A small network was shown many inputs. Here are its activations along a few directions, one row for each input.
Each table varies a few parts of the input and shows all the possible inputs, shuffled.
Descriptions start from the smaller parts, as in this example, which fits no table here: values(3) and (point or line(11) or (line(6) and ring(8))).
Shared parts are said once, and a part with two or three values counts as separate values.

Other details of the inputs shift rows strongly along two fixed directions, in all tables alike. That doesn't count.

Table:
r1: [-16  15  26  -3  21  45   8 -18 -13  20  19]
r2: [  9  18  17  10  24 -34 -20  25  23   5  -2]
r3: [ -6 -47 -27 -64 -73  97  56  18 -61 -35 -64]
r4: [ 13  20  15  13  11 -37 -25  25  15 -11  10]
r5: [ 28  11  17  27  19 -31 -33  15  21  -6  14]
r6: [ 20 -30 -35 -36 -62 -13  28  69  14 -45 -89]
r7: [-22  -3  28 -17   1  80  21 -27 -45  17  30]
r8: [ 18  16  17  24  12 -35 -23  26  17  13   3]
r9: [-24  -3  24   0   4  81  20 -48 -26  -2  27]
r10: [ 15  19  14  19  31 -28 -19  12  39 -13   7]
r11: [ 17  19  14  16  13 -34 -24  21  22 -19  13]
r12: [-23  10  -2  -4  11  15   7 -54 -16  32  47]
r13: [ 29 -52 -67 -35 -58 -39  27  35  -4 -24 -90]
r14: [  3  28  11  19   9 -34  -7  25  31  -6   4]
r15: [ -2  15  18  25  14 -36 -15  12  38  -2   1]
r16: [-14   5  32   9  16  29 -12 -27 -18   7  32]
r17: [-12  12  28  -4  24  43  -3 -18 -24  17  26]
r18: [-25  -1  25 -17  -2  83  33 -28 -34  19  24]
r19: [-17   7  19  -9  14  81  26 -35 -21   5  21]
r20: [-27  -3 -19  -5 -12  66   7 -56 -53  41  44]
r21: [ 25 -30 -40 -29 -60  -9  34  62  24 -59 -85]
r22: [ 16  14  17  10  29 -34 -32  18  21  -5   6]
r23: [ -6  10 -23  12   4 -56 -26   2  23  22  27]
r24: [-39  -8  -7 -14  21  54  18 -59 -64  43  25]
r25: [ 10  16  16  20  17 -31  -5  18  43  -7  10]
r26: [ 15  20  14  29  14 -32 -17  19  31   7   5]
r27: [  1  14 -11   9  33 -64 -15 -12  16  22   9]
r28: [ 20  13  16  14  31 -30 -31  14  27 -13   8]
r29: [ -4  14 -27  11  15 -53 -32  -2  21  21  18]
r30: [  2  10  23  20  15 -41 -28  17  21   2   5]
r31: [-19  -4  25  -2   7  79  12 -48 -33  -5  30]
r32: [ -6   0  26  -2   5  77   4 -36 -50  17  34]
r33: [ 14  14  17  21  20 -31 -12  15  41 -13  14]
r34: [-16  -2 -11  24  22 -70 -24  -8   4  26   4]
r35: [ -7   7  -6  19  20 -69 -15 -18  16  19  10]
r36: [ 15  10  21  12  19 -38 -25  21  23  -4  15]
r37: [ 16  15  15  24  10 -33 -18  24  25  13  -1]
r38: [ 29 -48 -73 -37 -68 -33  19  31   7 -29 -85]
r39: [ 28 -33 -40 -30 -58  -8  28  60  21 -66 -83]
r40: [ 11   7  21  23  18 -35 -32   8  28 -15  10]
r41: [-34   4  -6 -18  -1  57  36 -62 -60  28  34]
r42: [ 20  13  18  23  14 -36 -29  25  13  11   6]
r43: [  7  21  13  15  25 -30 -14  19  37  -1  -2]
r44: [-34   8  -6   4  14  12   9 -37 -47  37  32]
r45: [ -1  12  20  21  11 -38 -17  17  32   4  -2]
r46: [-22 -52 -73 -67 -88  86  56  -8 -63 -20 -50]
r47: [ 20  18  12  31  15 -29 -14  16  35   0   6]
r48: [ 21 -60 -71 -29 -56 -40  18  44 -17 -15 -95]
r49: [-13   7 -23  20   1 -58 -33  -7  22  18  19]
r50: [-28   8  -3   6   9   5  -4 -59 -12  28  37]
r51: [ 16 -37 -73 -44 -70 -36  25  35   8 -40 -80]
r52: [  5  16  16  17  14 -33  -7  22  39  -1   6]
r53: [ -4   9  28   5  22  43   3 -26 -10  -1  41]
r54: [ 23  17  14  32  19 -29 -21  12  33  -5  12]
r55: [  1  11  21  20  11 -40 -21  19  24   4   0]
r56: [-22  15  -6  -5  22  17   0 -57 -17  32  39]
r57: [-23  -1  27 -17  -1  81  27 -26 -42  20  27]
r58: [ -9   2 -11  17  25 -68 -17   1   5  30  12]
r59: [ -1  10  -7  11  23 -68  -8  -9  17  23  18]
r60: [ 33 -35 -40 -33 -55 -10  21  60  13 -70 -82]
r61: [-10   3  21 -10  21  82  12 -41 -33  -3  28]
r62: [ -1 -33 -23 -50 -63  61  46  30 -37 -31 -61]
r63: [ 13 -53 -23 -51 -54  67  40  18 -27 -47 -55]
r64: [-27  -1  23   0   0  81  28 -44 -24   3  23]
r65: [ -2   1  22   3   9  81  10 -40 -39   5  34]
Each input here is: values(5) and (line(4) or ring(9)).
Question: The inputs of r8 and r55 match in every part but the values(5) part. If r65 is changed in the same way as r8 into r55, which row does it become?
Answer: r31
Question: Which other rows does r17 become when the ring(9) part takes its other values? List them by row number.
Answer: r1, r2, r10, r19, r22, r28, r43, r61
Question: A walk changes only the ring(9) part. It starts at r4 and steps to r11. List the rest of the walk in order.
Answer: r60, r39, r21, r14, r6, r62, r3
Question: A walk changes only the line(4) part. It starts at r20 and steps to r38. List the rest of the walk in order.
Answer: r13, r48
Question: Which other rows does r38 become when the values(5) part takes its other values? List them by row number.
Answer: r12, r50, r51, r56
Question: Which other rows agree with r25 in the values(5) part? List them by row number.
Answer: r7, r12, r18, r23, r33, r36, r52, r53, r57, r58, r59, r63

Table:
r66: [ -4  11   9  -7  23   5   7 -11  18   1  14]
r67: [ -4  -8  -3 -24  -6  62  38 -24 -15  -1   7]
r68: [-24  -3  -5 -20 -21  42  16 -23  -6 -15  14]
r69: [-14  16  -1   5   3 -15   9  -9 -10  20   6]
r70: [ -1   8 -11 -16 -19   5  18   5  14  -7  -2]
r71: [ 13  13  19  28  16 -25 -22  -6  30  10  17]
r72: [  8   8  -5  10  11   0  -4 -20   5 -22  10]
r73: [-13 -15  11  -4 -15  70  28 -12 -23   0  -2]
r74: [ 2  8 29 12 11 17 -1 15 -4  2 17]
r75: [-12   7 -10   6   3  -6   8  -7  -4  19   6]
r76: [ -3  -9   4 -10 -19  57  16 -29 -20   2  -4]
r77: [ -7 -20 -14 -16 -15  40   7 -25 -47  14   5]
r78: [ 25 -27 -27  -8 -43 -27  10  61  28 -38 -76]
r79: [ 15   2  -7  -2  10   2   9  -8   8 -17  -7]
r80: [  7  10  26  -2  16   6 -17  17  -7  -1   1]
r81: [-11   1  19  10   9  14  -1   3   9   0   0]
r82: [ 19  30  29  18  24 -23 -30  22   3   8  16]
r83: [-14 -15  -2 -17 -15  33  22 -25 -46  14  -1]
r84: [  9  26  32  24  22 -21 -19  26  13   5  20]
r85: [  8 -26 -50 -24 -32 -43   4  43  20 -19 -68]
r86: [-10  -6  25 -12   0  50  12   7 -22  -5   1]
r87: [ 13  15   4  28  28 -29 -19 -15  26 -17  26]
r88: [  0  20 -10  18  16 -40 -27  -1   9  27  22]
r89: [ -5  26 -11  20  18 -40 -19  -2  12  27  18]
r90: [ -3  -9   5   3   3 -10   4 -11 -17  15   8]
r91: [  6 -15 -21  -3  -6  -6 -10  -2 -11  11   1]
r92: [ -9   8  -4   2 -14   6   4 -12  13 -10  25]
r93: [  5 -32 -31 -25 -33 -50  16  41  11 -25 -74]
r94: [ -9  29  -4  21  18 -43 -11  -1  11  25  16]
r95: [  1  22  22  33  19 -22 -17  11  25   8  14]
r96: [-17  -8  -9 -13 -15  44  10 -31 -11 -26  11]
r97: [ 18  30  30  18  24 -22 -30  22   3   7  16]
r98: [  4  13  22  20  22 -26 -26  -8  32   7  12]
r99: [ 31 -29 -30 -16 -47 -26   5  40  29 -36 -74]
r100: [ 19  -7   8 -15  -5  -6 -11  39   0 -18 -33]
r101: [  5 -27 -37 -25 -35 -48  18  45  15 -24 -75]
r102: [ -3  11  -8   9  -8   4  -6 -20   6 -20  22]
r103: [  5  -6  19 -16  -7  66  12  -2 -42   1   3]
r104: [  1  -6  -2   2   3 -11  -9 -11 -23  15  10]
r105: [-19 -20   3 -20  -6  27  17 -23 -37  10  -4]
r106: [  0   0  14   5   6   4 -10 -12  15   1  -1]
r107: [  8   2   0  21  20 -41 -30  -4   3  21  25]
r108: [ -5  -6 -10  -3  10 -11 -20  -8  -7  16   8]
r109: [-20   1   0 -27 -11  42  26 -17  -2  -2  10]
r110: [ 19 -46 -36 -28 -34 -44  -1  42   3 -26 -68]
r111: [ 10  29   9  12  27 -29  -5  -1  32   7  23]
r112: [  2  15  24  35  21 -20 -15  11  27   7  16]
r113: [ -2 -13  -7  -3   7 -15 -18  -5 -11  10   2]
r114: [ -9 -11  -5  -6 -10  -6  21  -4 -15   8 -12]
r115: [-8 -1 16 10  7  6 -2 10 14 -4 -7]
r116: [-11   2 -12  -1   9 -12 -15  -6  -1  19   9]
r117: [ 14   7  23   3   9  14  -9  15 -13   1   6]
r118: [  8  -7 -19 -19 -27  -5  22  20  25 -18 -18]
r119: [ -4   7  -3  12  -3   9  -4 -23   7 -18  29]
r120: [  8   1   7  21  21 -45 -25  -3   1  20  24]
r121: [ -4  -2  20 -10 -10  60  18   5 -32  -2   3]
r122: [ -4 -10   0 -18  13  45  21 -28 -11 -15  -3]
r123: [ 5  3 24  9  6 16  1 19 -4 -1 10]
r124: [-10   5 -16   5   3  -2   2  -9  -5  21  10]
r125: [  1  13  -9  20  18 -37 -24  -1  12  26  25]
r126: [ 10   4   4   7  23  10   7 -19   8  -8  15]
r127: [ 12  13  19  28  16 -25 -22  -6  31   9  17]
r128: [  2   2  -1   5  18   0  -7 -20  11 -25   7]
r129: [ -9  -6 -24 -12 -10 -24   8  15   7  -1 -32]
r130: [-22  -8  -6 -14 -14  40  35 -24 -36  16   0]
r131: [-11  -7  24 -14  -1  53  13   6 -23  -6  -1]
r132: [ -6   9 -12  -4 -23  -1   3  -4  14 -17  10]
r133: [-21  -5  -2 -14 -13  27  29 -24 -39  15  -3]
r134: [ 13 -17 -34 -11 -20 -21 -11  15  -6   1 -24]
Question: What is each input in this table made of?
Answer: values(3) and (ring(6) or (values(2) and line(4)) or ring(9))
Question: The inputs of r116 and r88 match in every part but the values(3) part. If r66 is changed in the same way as r116 into r88, which row does it become?
Answer: r111
Question: The inputs of r69 and r130 match in every part but the values(3) part. If r78 is changed in the same way as r69 into r130, which row does it become?
Answer: r73
Question: A walk changes only the ring(6) part. It starts at r87 and steps to r126. List the rest of the walk in order.
Answer: r67, r118, r92, r119
Question: Which other rows does r112 become when the values(2) part takes its other values? List them by row number.
Answer: r73
Question: Which other rows does r76 become when the values(2) part takes its other values? List them by row number.
Answer: r99

Table:
r135: [-42  22  19  11   2  48   6 -54 -51  45  51]
r136: [ 11  11   7  12  11 -41  -8   0  35 -25   0]
r137: [-24  28   8   6  12  46  15 -43 -38  37  56]
r138: [ 16  -2   1  25   3 -37 -16  -1  39 -10   0]
r139: [ 19  -9   6  25  17 -42 -26  18   7   7 -11]
r140: [  6 -39  -9 -54 -46  49  46  27 -21 -32 -72]
r141: [  4   4  -9  -3  20 -59  -6  -5  21   4  -6]
r142: [ 11   4   1  12   0 -38 -23  10  35 -23  13]
r143: [-25  27  34  12  19  79   5 -46 -28  17  52]
r144: [  3 -47 -55 -57 -57  37  32  -2 -30 -19 -68]
r145: [  8  -9 -16  10  12 -56 -13  -6  24  20  -6]
r146: [  3 -37 -19 -42 -45  51  53  21 -14 -50 -65]
r147: [ 10   7  19   3   7 -34 -22  35  27   1   2]
r148: [ -5  10  -7   9  -3 -49 -19  23  18   2   9]
r149: [ -9   7  -9   7  16 -39 -18  23  31  -2   2]
r150: [ 15   4  14  12  25 -46 -18  20   4  -9 -11]
r151: [ 16  -2   1  25   3 -37 -16   0  39 -10   0]
r152: [-21   9  44   8  22  72   8 -43 -30  44  44]
r153: [-34  13  14  -7  31  43  11 -65 -31  23  47]
r154: [-18  -2  32  17  29  63  -1 -50 -53  37  44]
r155: [  0  21  -8  15  -4 -45 -22  16  18   6  -4]
r156: [ -8  22  15   8  14  57  11 -55 -21  12  60]
r157: [ 12   3   9  28  10 -31  -9  20  37  -5  -5]
r158: [ 13  -3   7  11  14 -42 -32  29   4  -5   3]
r159: [  4  15 -13  16  -6 -59  -4  18   7  17   5]
r160: [ 11 -41 -38 -42 -68  55  30   4 -15 -50 -63]
r161: [ 21  20   0  18  11 -30  -4  27  32 -11   6]
r162: [ 11  14  26   3  18 -37  -8  27  27  -3 -11]
r163: [ 15   2  19  16  10 -33 -16  26  30  13 -11]
r164: [-10   4  -5  13 -10 -59 -15  21   9  11   8]
r165: [ 18   9 -25   0  12 -55  -9   2  19  14   4]
r166: [-40  25  14   5  27  68   2 -51 -29  31  44]
r167: [ 13  -4   7  11  14 -43 -32  29   4  -5   3]
r168: [ 28   7  -3  15  17 -42 -21  26   2   2  -1]
r169: [ 23 -43 -36 -39 -42  41  31  25 -44 -25 -57]
r170: [ -4  17   1   9   8 -53  -4  14  19  -1  -5]
r171: [-18  14  31   8  26  68 -11 -47 -58  29  46]
r172: [-22  25  44   0  19  77  -1 -40 -35  36  46]
r173: [ 24  18  10   6  11 -33 -11  33  25   8  -1]
r174: [ 14 -51 -34 -45 -56  54  23  24 -48 -34 -76]
r175: [-29  16  35   6  20  72   8 -37 -26  12  63]
r176: [ 12  11   8  12  11 -41  -9   1  36 -26  -1]
r177: [  6  18 -19  11  19 -37  -7  19  29   4  -1]
r178: [ 14   3  14  12  25 -46 -18  19   4  -8 -10]
r179: [ 11   4   1  11   0 -38 -23  10  35 -23  13]
r180: [  8  16  17  15  18 -35  -2  21  34 -21  -5]
r181: [ 25  15  -8  15   3 -37 -11   6  33 -15  11]
r182: [ 19 -35 -26 -51 -52  53  44  33 -23 -21 -62]
r183: [-31   0   8   6  23  51   4 -68 -29  39  49]
r184: [-13  27  24  10  22  67  19 -36 -24  18  57]
r185: [ -8  14  -2   8  27 -42  -4  13  31  -6 -11]
r186: [-29  16  35   6  20  72   9 -37 -26  12  63]
r187: [-26  14  45  -5  19  70   2 -32 -33  31  57]
r188: [  7 -39 -32 -41 -63  65  39  25 -19 -46 -70]
r189: [ -5  -3  -5  27  -7 -59  -9  10  12  23  -5]
r190: [  4  -2 -16  -4  10 -56 -20   5  21   7   7]
r191: [ -2 -48 -58 -57 -63  47  29   3 -28 -31 -70]
r192: [-14 -44 -34 -45 -63  25  55  12 -39 -22 -68]
r193: [-39   8  15  13  31  64  12 -54 -24  39  42]
r194: [ 12   3   9  28  10 -30  -9  20  37  -6  -5]
r195: [ -5 -49 -43 -34 -64  38  42  12 -26 -14 -66]
r196: [ 13  11 -26   4  12 -48 -15   5  22   5   7]
r197: [ 10 -39 -21 -52 -62  61  32  30 -25 -27 -75]
r198: [ -2   0 -16  -1   9 -49 -26   8  24  -3   9]
r199: [ 16  14  -1  18  -1 -34 -27   3  35 -19   1]
Question: What is each input in this table made of?
Answer: values(5) and (line(5) or (values(2) and line(4)))
Question: The inputs of r176 and r138 match in every part but the values(5) part. If r170 is changed in the same way as r176 into r138, which row does it become?
Answer: r195
Question: Which other rows does r168 become when the values(2) part takes its other values? List them by row number.
Answer: r169
Question: Which other rows does r177 become when the line(5) part takes its other values? List them by row number.
Answer: r137, r159, r165, r196
Question: Which other rows does r190 become when the values(5) part takes its other values? List them by row number.
Answer: r141, r144, r145, r165
